Here are a small network's activations along a few directions, averaged over the inputs that share one value of a field.
Values that are neighbours, or in one group, have similar rows; names and order tell nothing.
Strong random noise was added to every row along 3 fixed directions; ignore it. To show where, here is one row again and again, with new noise each time:
176, 697, -488, -341, 324, 241, 156, 319, -73, -320, -334, -95, -189, -678, -29, -546, -366
31, 112, -64, 84, -15, 167, -58, -92, -366, -33, 58, -174, -83, -27, -78, 81, -41
140, 338, -130, 5, 75, 83, 129, -8, -213, -151, -116, -53, 83, -419, 122, -196, -324
-157, -69, -19, 48, -78, 255, -282, -129, -471, 3, 192, -314, -344, 491, -372, 335, 319
-169, 658, -297, -587, 261, 99, 24, 272, 69, -585, -387, -104, -325, -23, -257, -439, -72


Field K:
k11: -7, 15, -263, -262, 253, 45, 119, 174, 472, -281, -4, 35, -323, 70, 41, -359, 161
k1: -13, 196, 218, -151, -1, -231, -3, -39, 302, -237, -396, 255, 469, -415, 344, -160, -322
k13: -204, -15, -74, -240, -18, 311, -100, 14, -218, 46, -55, 63, -243, 526, -295, 97, 191
k9: -142, -36, 294, 205, -243, -185, 8, -320, -288, -118, 148, 7, 314, 165, 182, 164, -178
k4: -143, -90, 166, -350, -25, -71, -11, 91, 47, -206, -68, -11, 98, 357, -164, -30, 331
k5: 118, -171, 144, 382, -193, -122, 40, -72, 10, 440, 169, 14, 234, -49, -110, 316, 13
k10: -68, -63, -59, 187, 84, -4, -1, 207, -46, 295, 63, -63, -80, 61, -189, 339, 75
k7: -296, -145, 42, -139, -60, -106, -226, 129, 308, 104, 52, -104, -341, 844, -465, 276, 457
k12: -143, -181, -75, -352, 6, 40, -11, 44, 58, -138, -41, 25, 89, 381, -68, 87, 279
k8: -25, 87, 97, -98, 145, -285, 63, -90, 488, -449, -186, 307, -5, -276, 295, -388, -198
k3: -134, -331, 289, 0, -85, -362, 44, -46, 467, -160, 132, 207, -21, 350, 83, -160, 177
k6: -62, 162, -500, -85, 241, 149, -16, 395, 82, 268, 40, -215, -431, 21, -365, 77, 146
k14: 112, -208, 124, 82, -179, 96, -167, -83, -136, 260, -28, -6, 162, -141, 119, 206, 26
k2: 157, -96, 171, 26, 0, -102, 25, -26, 279, 88, 27, 105, -129, -179, 212, -357, -18
K is arranged as 3 separate groups.
Q: Which other values are in the same group as k12? Give them in the order they are listed.
A: k1, k13, k9, k4, k14
Q: Which other values are in the same group as k2? Give them in the order they are listed.
A: k11, k8, k3

Field Y:
y12: -174, 10, -106, 455, 118, -134, 61, -19, -48, 233, 61, 94, 78, -42, -105, 369, -294
y2: 222, -18, -378, 206, -75, 327, -31, 253, -304, 604, 138, -123, 64, -140, -212, 579, 112
y10: 432, 269, -410, 248, 207, 178, 12, 180, 157, 292, 88, -110, -486, -658, -65, -483, -219
y4: 306, -61, -220, 246, 284, -42, 294, 101, 189, 129, 233, 14, -35, -555, 279, -371, -183
y7: 264, -250, 19, 120, -85, -75, 327, -56, 398, -11, 61, 495, 267, -285, 520, -188, -160
y6: 48, -430, 118, 151, -75, 291, -151, -290, -802, 8, 276, -285, 49, 149, -58, 269, 201
y1: 98, -194, 340, 195, -191, -137, -71, -35, -153, 498, -99, 2, 598, -173, 103, 483, -12
y8: -173, 169, 109, 43, -99, -74, 98, -284, -207, -292, 53, -130, 174, 4, 252, -9, -257
y3: 334, -157, -41, 606, -254, 159, 229, -214, -242, 737, 332, -70, 270, -110, 77, 343, -214
y9: -132, -134, -7, 415, -50, 155, -375, -336, -390, -18, 329, -293, -237, -58, -193, 167, 0
y5: 388, -598, 510, 222, -361, -198, 45, -222, 193, 398, 85, 327, 374, -15, 570, -80, 24
y11: 126, 365, 78, -448, 135, -16, 44, 169, -145, -485, -462, 134, 272, -695, 359, -408, -261
Each value of Y is a pair of two hidden parts, and every pair occurs once (3 first parts, 4 second parts).
Q: Changing only the second part turns y12 into y3. y9 has the same second part as y12; what does that change turn y9 into?
A: y8
Q: Changing only the second part turns y11 into y6. y5 has the same second part as y11; what does that change turn y5 into?
A: y7
